Each row below holds a small network's activations on one input, seen along a few directions.
In each table, some parts of the input vary, and every possible input appears once, in random order.
Descriptions start from the smaller parts, as in this example, which fits no table here: ring(8) and (point or line(11) or (values(3) and line(4))).
Shared parts are said once, and a part with two or three values counts as separate values.
In the rows, zero is written as 128.

Other details of the inputs shift rows strongly along two fixed directions, in all tables alike. That doesn't count.

Rows:
r1: [147 112 124 140 139 147 137 147 125 122 120 125 154 111 117]
r2: [104 133 138 151 102 148 116 136 167 144 113 167 111 130 131]
r3: [ 94 122 136 154 113 158 105 141 163 147 115 157 119 131 121]
r4: [188 120 103 114 143 133 172 167  89 113 139  75 178  96 124]
r5: [186 137  88 110 138 123 184 151  90  93 150  91 172 103 142]
r6: [ 69 146 128 152 109 154 121 127 167 152 110 141 116 119 129]
r7: [110 117 153 141 123 153 147 145 172 150 117 146 120 142 121]
r8: [146 131 111 139 125 130 153 136 132 101 127 138 148 114 142]
r9: [154  85 165  66 171  55  66  70  70 120 135 106  69 191  88]
r10: [135  93 150  68 178  46  77  68  73 108 151 104  69 201  89]
r11: [106 133 140 141 115 142 159 132 181 130 126 161 113 146 141]
r12: [ 83 134 144 164 104 155 108 107 159 163 132 160 116 123 154]
r13: [ 91 160 196 125 107 141 162 127 174 122 146 158 129 150 169]
r14: [186 139  82 120 126 125 141 157  80 112 136  96 176  83 136]
r15: [138 126 107 146 121 145 108 144 120 120 114 137 148 101 126]
r16: [136  99 136  86 175  54  69  72  81  94 126 124  78 181  96]
r17: [120 110 157 155 118 156 123 127 165 138 115 164 123 136 130]
r18: [ 90 158 176 126 115 132 151 130 173 111 125 160 133 133 158]
r19: [ 77 136 132 166 109 157 100 114 158 143 112 163 113 110 140]
r20: [190 131  89 118 131 124 171 143  84  87 150 100 179  96 147]
r21: [121 120 157 147 111 148 140 131 168 141 114 164 116 138 133]
r22: [124 153 110 142 114 135 130 121 119 139 133 125 142  98 147]
r23: [173 148  70 118 132 127 145 168  89 105 114  94 172  79 120]
r24: [113 160  96 136 118 137 135 133 128 126 109 117 140  90 129]
r25: [113 107 175  81 155  71  94  88 128 143 111 139  45 202  88]
r26: [188 119  89 125 139 129 153 137  82  84 151  99 187  95 143]
r27: [ 98 114 142 156 124 153 132 128 176 127 131 162 123 144 135]
r28: [105 140  97 150 128 147 114 133 116 124 113 119 147  87 128]
r29: [ 79 148 137 154 106 152 130 124 165 169 130 134 121 131 142]
r30: [102 119 147 152 107 157 113 138 165 163 136 149 120 140 133]
r31: [104 121 153 142 114 150 162 134 178 143 150 146 117 158 143]
r32: [ 98 111 166  83 147  69  67  90 119 161 131 122  45 207  89]
r33: [108 139 148 139  99 152 138 141 176 164 131 150 108 146 139]
r34: [153 157  68 134 130 124 131 139  77  97 114  98 172  56 131]
r35: [123 162 107 135 116 137 143 128 125 144 131 111 142 104 142]
r36: [127 115 170 140 104 152 148 128 169 150 134 156 112 148 143]
r37: [169 129  77 119 152 121 167 159  94  88 132  92 179  94 125]
r38: [ 93 131 134 145 110 154 124 148 170 153 113 148 117 135 120]
r39: [190 108 129  43 184  40 109  99  36 104 132  66  91 166  86]
r40: [185 126  81 127 131 133 126 154  76 110 138  96 185  79 135]
r41: [105 120 132  91 164  63  58  71  70 140 130 100  78 163  99]
r42: [155 107 136 136 130 150 146 146 127 131 141 114 154 118 127]
Description of these inputs: values(2) and (point or (line(4) and ring(5))).
Changing only the values(2) part turns r32 into r38. The same change can be made to r39. Which row results?
Answer: r25
Changing only the values(2) part turns r17 into r9. The same change can be made to r18. Which row results?
Answer: r13

Rows:
r43: [164  96  70 141 135 132  78 157  82 101  88 130 144  87  87]
r44: [216  86 100 101 184  81 150 131  63  30 143 105 184 132 108]
r45: [178 144 128  93 153  95 179 129 101  71 124 130 156 123 147]
r46: [ 69 124 224 148  83 141 141  75 206 158 156 199  60 195 166]
r47: [145  89 143 182 103 206 181 148 178 103 173 161 186 113 191]
r48: [ 83 118 145 112 159  68  26  56  80 150 121 122  65 165 101]
r49: [ 98 191 140 140  85 184 190 165 191 121 110 147 166  94 164]
r50: [152 143  64 105 178  82  92 133  31  72  94  82 155  65  93]
r51: [158 107 134 149 101 190 210 218 198 180 112 111 156 118 119]
r52: [ 24 161 158 104 144  72  82  75 171 156 111 146  13 201  95]
r53: [215 100 100  72 165 105 142 161  44 164 154  42 140 138  85]
r54: [144 103  98 193  96 198  86 143 150 158 116 159 161  78 131]
r55: [ 74 151 193  75 126  57  74  61 125 159 148 137  46 189 134]
r56: [ 71 179  96 178  80 181 160 141 173 168 141 123 160  93 172]
Describe the family of inputs behind these rows.
Answer: values(2) and (point or line(6))
Changing only the values(2) part turns r45 into r46. The same change can be made to r52. Which row results?
Answer: r56
